A small network was trained on invented records. Each row is its activation on one of them, seen along a few directions.
After each row come some of the record's fields: M, K, U, J, C, B.
A field that a record lacks is written missing.
The largest differences between rows may come from other fields.
Strong random noise was added to every row along 2 fixed directions; ignore it. To show where, here is one row again and again, with new noise each time:
[-161  -83   67 -196   64  133   97  257   87  -96   82   60   36 -124
  -48   23 -106  128 -110  108  108  -93  -44   96]
[-128  -68  222   52 -109  402  215   70  246 -139  357   77  135  -38
  -75   46 -372   94  124  407  216 -159 -209  145]
[-203 -120  293    5 -157  220  225  107  266 -137  304  114  138 -173
 -263   92 -382  140   27  159  311 -357 -138  123]
[-110  -50   83  -83   29  325  133  172  132 -112  207   46   69  -22
   43    7 -194   91   24  346   95  -11 -140  125]

[-177 -138  139  265  -77  333  318  -29  263   55  246  -57   -3   59
 -248  240 -429   70  480  242  354 -334 -289   76] => M=m2 K=k2 U=missing J=missing C=c1 B=b15
[ 207  133   61  297  -87  160 -157 -449  -63   51  -19   20  -72  156
  265  -64    0 -222  238  176 -163  227   50 -117] => M=m2 K=k3 U=missing J=missing C=c2 B=b15
[ 203  226  -39   88  -14  146 -117   -3  -54 -203  172  -34  151   97
  221 -209   64  -71  -99  382 -126  244   59   54] => M=m1 K=k2 U=missing J=missing C=c3 B=b19
[-197   69   53  133 -111   63 -187  235  155 -220   79  -16  174 -172
 -249 -340 -137   -6 -204   57  208    0 -178   73] => M=missing K=missing U=u1 J=j7 C=c3 B=b1
[ 166 -141  353  196 -424 -104  184 -339   65  -65  324  196  208  -80
 -225  232 -219   43  154 -111  132 -450  175  -37] => M=m1 K=k3 U=missing J=missing C=c4 B=b19
[-167 -130  122 -122  -36 -144  214  154   -9 -102   -3  -10   79 -177
 -211   56  -20   43 -233 -258  171 -364  133  130] => M=m2 K=k4 U=missing J=missing C=c1 B=b15
[-432  -89 -281 -121  273   12 -181  576   41   47 -341 -218 -177 -167
 -167 -185   70  125 -118  -37  117   72 -361   71] => M=missing K=missing U=u1 J=j1 C=c1 B=b1
[ -87  132 -221 -150  171  -10 -218  363    4 -138 -126  -79  118 -150
   36 -426  238   10 -267   80 -101  282 -136   21] => M=missing K=missing U=u1 J=j7 C=c4 B=b19
[-436 -190 -174 -252  199 -189  123  313  -44  234 -374 -126 -190  -96
 -234  205  -27  197   88 -363  176 -150 -210  -33] => M=missing K=missing U=u2 J=j8 C=c1 B=b20
[ 157  436 -326  -44  104 -392 -625 -402 -380   85 -618  -98 -221  153
  410 -484  424 -316 -285 -178 -434  680  218 -324] => M=missing K=missing U=u2 J=j8 C=c2 B=b20
[ -40  124  -42  235  -73 -334 -239 -412   18  435 -387  -72 -488  178
   58  -48  -49 -262  352 -501  -24  133  -74 -324] => M=missing K=missing U=u1 J=j7 C=c2 B=b20
[ 281    3   60 -158   24   59   -7   89 -148 -230  226   67  330  -61
   67   61  233    6 -338  147 -185  -10  248  148] => M=m2 K=k1 U=missing J=missing C=c3 B=b15
[ -30  -35  410  366 -351 -447  -72 -501  270   83  -70  209  -15  -96
 -494  153 -365  -14  144 -458  398 -536  113 -221] => M=m1 K=k2 U=missing J=missing C=c2 B=b19
[ -10   68  -83  254   83  277  -56 -244  133  170  -19  -56  -70  245
  325   61 -161 -106  372  398  101  284 -235  -19] => M=m1 K=k2 U=missing J=missing C=c2 B=b19
[ 213 -128    7 -105   97   24   64   17 -109  -27   92   85  149   51
   93  191   93   67   24  121 -137    9   80   95] => M=m1 K=k1 U=missing J=missing C=c4 B=b20
[-164   17  275  -73 -247 -397  -80   -1  113 -164    5  131    3 -317
 -522  -56  -56   60 -265 -407  250 -425  210  -20] => M=missing K=missing U=u1 J=j6 C=c3 B=b20
[  88  312  -52  290  151  228 -238 -231  -37   -8 -161   26  -48  209
  289 -260   73 -194  131  339 -131  371 -164 -133] => M=m1 K=k4 U=missing J=missing C=c2 B=b15
[-185 -137  163  -79  -86 -144  117   -5  192    8   27   34  -37 -114
 -314   94  -81  105    1 -110  242 -289   18   61] => M=missing K=missing U=u1 J=j6 C=c3 B=b20
[  65  -63   41    4   24  106  -21  118  -45 -127   69  -21   70  -36
   26   21   36   27  -33  157   69   65   16   49] => M=m2 K=k3 U=missing J=missing C=c3 B=b19
[-107  202 -283 -167  166  -84 -313  133 -164 -133 -243 -171   20  -68
  111 -295  249  -44 -314   23 -111  370  -56  -16] => M=missing K=missing U=u2 J=j8 C=c3 B=b20
[  -4   38  488  500 -520  125  225 -403  328 -186  537  184  353  -93
 -409   47 -572   23  264  184  339 -527  -61   74] => M=m1 K=k2 U=missing J=missing C=c4 B=b20
[ 115  -57  161 -337  -30 -378  -43  220 -172 -202   -3  145  295 -332
 -202  123  276  132 -535 -409  -14 -288  369  119] => M=m1 K=k1 U=missing J=missing C=c3 B=b20
[ 255  223  256  276 -390 -156 -245 -524   -3 -125   13    6  -22  -40
   68 -135  -14 -223  -49 -188   21   28  246 -113] => M=m1 K=k3 U=missing J=missing C=c2 B=b20
[ 343  -58 -123 -393  181  213  174  347 -318 -106  228   10  250  136
  407  155  361  113 -203  350 -428  189  183  251] => M=m2 K=k1 U=missing J=missing C=c1 B=b19
[  32  203 -308 -311  218 -261 -378  157 -296 -113 -326  -89   11   13
  177 -324  444  -50 -456 -219 -261  455  191  -40] => M=missing K=missing U=u2 J=j4 C=c3 B=b20
[-232  177 -189  -25   45    5 -349  369   54 -233 -168 -103   67 -280
 -130 -478   49    4 -285   54   38  136 -241  -24] => M=missing K=missing U=u1 J=j1 C=c4 B=b1
[ 372   90  -54 -131  201  -23 -186  -13 -319  -47   40  105  132  -37
  333 -133  325  -11 -275   54 -351  266  309  -68] => M=m2 K=k1 U=missing J=missing C=c2 B=b1
[  31  265  -87  166  -87  235 -219   14  122 -217  154  -63  174   55
   73 -380    0 -198  -72  330  -29  300 -205   43] => M=missing K=missing U=u1 J=j7 C=c3 B=b15
[ 352    7   30 -164    7 -105  -18  -27 -218  -93   62   54  103   68
  177  134  159  -50 -142   -7 -214   85  266   28] => M=m1 K=k1 U=missing J=missing C=c3 B=b20
[-203  266 -324 -145  150 -182 -446  330  -70 -146 -314 -114   -6 -248
  -24 -478  296  -63 -346  -84 -103  297 -151  -37] => M=missing K=missing U=u1 J=j1 C=c4 B=b20
[-171  150  -79  -51  -27 -285 -224    5  -81  -59 -243  -63  -34 -189
 -235 -183   15  -15 -165 -284   68  -13  -35 -172] => M=missing K=missing U=u2 J=j8 C=c4 B=b20
[ -94 -111  -88    4   79  493  392   86  107  167  277  -95  -78  227
  337  208 -126  136  396  495 -174  184 -218  100] => M=missing K=missing U=u2 J=j5 C=c1 B=b1
[-137 -155 -314 -258  418  255  169  279  -32  193 -159 -115 -329  263
  207  164  130   95  312  235 -133  265 -181   18] => M=missing K=missing U=u1 J=j6 C=c1 B=b15
[ -53   28   19  -27  -74  392  217   98  160 -118  231  -13   13   81
   28   22 -102   65  188  387   -1  -11 -147   95] => M=missing K=missing U=u1 J=j6 C=c1 B=b15
[-104   -3  259  108 -239   76   96 -118  265 -177  334   75  131 -113
 -295   -4 -201   58   20  143  230 -256  -74  113] => M=missing K=missing U=u1 J=j6 C=c3 B=b20
[ 311 -168   32 -215   50  248  285  133 -141 -123  370   68  273   59
  212  215   83  161    0  246 -267  -82  130  215] => M=m1 K=k1 U=missing J=missing C=c1 B=b19
[-141  -42    6  -49   48 -171  -39  116    7  -49  -97   15   22 -144
 -218   38    7   34 -142 -225  206 -196  141   11] => M=m2 K=k2 U=missing J=missing C=c3 B=b15
[-144   -8 -169  -10  381  -74 -144  107  -28  125 -370 -101 -243   71
  159  -63  184   -9   -2  -89   19  229 -125   27] => M=m1 K=k4 U=missing J=missing C=c2 B=b20
[-238 -135 -198 -289  306  -16   55  438  -39  158 -292 -187 -174   19
   -4   78  106  180  -50 -228   78  100 -188  -22] => M=missing K=missing U=u2 J=j4 C=c1 B=b1
[ -32    7  -70  251  -77   16 -127 -234  112  266 -122 -142 -295  278
  165  -52  -68 -150  256  -70  -10  177 -173 -101] => M=missing K=missing U=u1 J=j7 C=c2 B=b1
[ -63  119   73  288 -200 -277 -187 -606  -28  244 -215   12 -224  135
 -101   25 -211 -173  246 -278   42  -39  -75 -294] => M=missing K=missing U=u2 J=j8 C=c2 B=b20
[ -30 -119  505  193 -500  161  393  -83  207 -223  527  101  302 -206
 -388  241 -429   87  143   33  396 -611  -43  152] => M=m1 K=k3 U=missing J=missing C=c1 B=b20
[ 149  326  326  443 -652 -219 -311 -692  191  -28  153   88   78  -37
 -303 -203 -285 -333   -3 -202  150 -291   51 -195] => M=missing K=missing U=u1 J=j1 C=c2 B=b15

Which values does each new row have?
[-149  160 -136   65  -87  381    8  228  133 -137  166 -129  123   25
   36 -202  -91  -75   91  414    9  130 -384  124] => M=missing K=missing U=u1 J=j1 C=c1 B=b15
[ 322 -115   74  -46   12  157   91  -35 -123  -45  223   48  178  176
  201  207   37    2    0  304 -157   58  126  138] => M=m2 K=k1 U=missing J=missing C=c3 B=b19
[ 124   80 -111  -83   40 -219  -35  -77 -129   31  -88   49   27   42
   77   33  209  -24  -83 -143 -181   -1  249  -87] => M=m1 K=k2 U=missing J=missing C=c4 B=b15
[-157  106  -99 -107   52   26 -158  383   89 -167  -31   -5  176 -205
  -67 -312  105   89 -272    5   26   72 -176   30] => M=missing K=missing U=u1 J=j7 C=c4 B=b1
[ 125  184  -19   -5  -63 -464 -281 -323 -263  110 -329   39 -186    8
   37  -84  277  -95 -158 -549 -207  -49  478 -238] => M=m2 K=k2 U=missing J=missing C=c2 B=b15
[ 228  219 -202   27  121  -75 -252 -143 -260   66 -219 -109 -144  246
  490 -159  264  -73 -104   63 -415  447  272 -100] => M=m1 K=k2 U=missing J=missing C=c2 B=b1
[ 385   -8  -88 -108  175  244    3   73 -202  -48  154  -42   90  242
  396  109  178  -41   -9  442 -289  334   66   94] => M=m2 K=k1 U=missing J=missing C=c3 B=b19
[-117   42  -54  185  -74  138 -100   -6  196  -17   12  -55   33   87
  -74 -136 -138 -140  127  124  135  129 -240   20] => M=missing K=missing U=u1 J=j7 C=c3 B=b15
[-248  -11  -53  296   43  135 -138  -89  256  196 -155  -80 -202   61
    6 -170 -171   -4  315  -36  158  113 -377  -91] => M=missing K=missing U=u1 J=j7 C=c2 B=b1
[ 216   14  -98 -124   57  259   53  134 -242 -110  119  -96   30  154
  336   10  212  -78  -22  277 -238  261  149  110] => M=m2 K=k3 U=missing J=missing C=c1 B=b15
[-298 -211  -33  -69  208  -13  271  309  131  115    9  -69   -3 -164
 -226  221  -62  257  106  -82  219 -285 -182  129] => M=m1 K=k2 U=missing J=missing C=c1 B=b20
[ -92  -95  141  183 -110 -381 -101 -282  123  194 -314  -37 -315  -94
 -199  220  -77  -51  224 -519  266 -150   23 -232] => M=m1 K=k3 U=missing J=missing C=c2 B=b20
[-178  -17  483  384 -399   48  198 -155  334 -300  388  153  283 -261
 -596   33 -510   -7   -8  -28  520 -642  -99   60] => M=m2 K=k4 U=missing J=missing C=c3 B=b15
[-153  104  -56   25   73   70 -130   97   64 -111  -77 -125   34  -31
 -162 -185  -31  -49  -91  -19  163  137 -186  -35] => M=missing K=missing U=u2 J=j4 C=c3 B=b15
[-272  151  160  177 -380 -312 -288  -16  183 -197  -13   33  150 -365
 -530 -294 -180  -89 -261 -305  319 -312  -82    2] => M=missing K=missing U=u1 J=j1 C=c3 B=b20
[ -95   56  -23 -159   43   35   56  134    8   34  -44  -37 -179  -14
   49  -27   97   68   22  -26  -60   44  -11   67] => M=missing K=missing U=u1 J=j6 C=c1 B=b20
[  33   11   50  -53  -86   97  -26  -20   58 -158  170   52   44   54
   33  -92    5   63  -97  218  -29    5   83   70] => M=missing K=missing U=u1 J=j6 C=c3 B=b1
[-144   33 -136   36   18  -62 -186   98   93   12 -167  -63  -33   19
 -100 -137   27 -119  -37 -108   84  129 -125  -20] => M=missing K=missing U=u1 J=j7 C=c3 B=b15
[ 151 -323   61 -228  119  -70  274  172 -151  149   47   52   11   70
  -17  453   60  175   51 -105 -118 -219  175   77] => M=m2 K=k1 U=missing J=missing C=c1 B=b19
[  57   70  422  430 -486  363  240 -499  378 -131  568  143  132  101
 -285   66 -521  -70  458  422  232 -375 -175  -18] => M=missing K=missing U=u1 J=j6 C=c4 B=b15
[-157 -188   52  151   11  462  318  -66  292  123  240  -71 -149  268
  -10  233 -297   46  522  400  164  -47 -320  141] => M=missing K=missing U=u1 J=j6 C=c1 B=b15
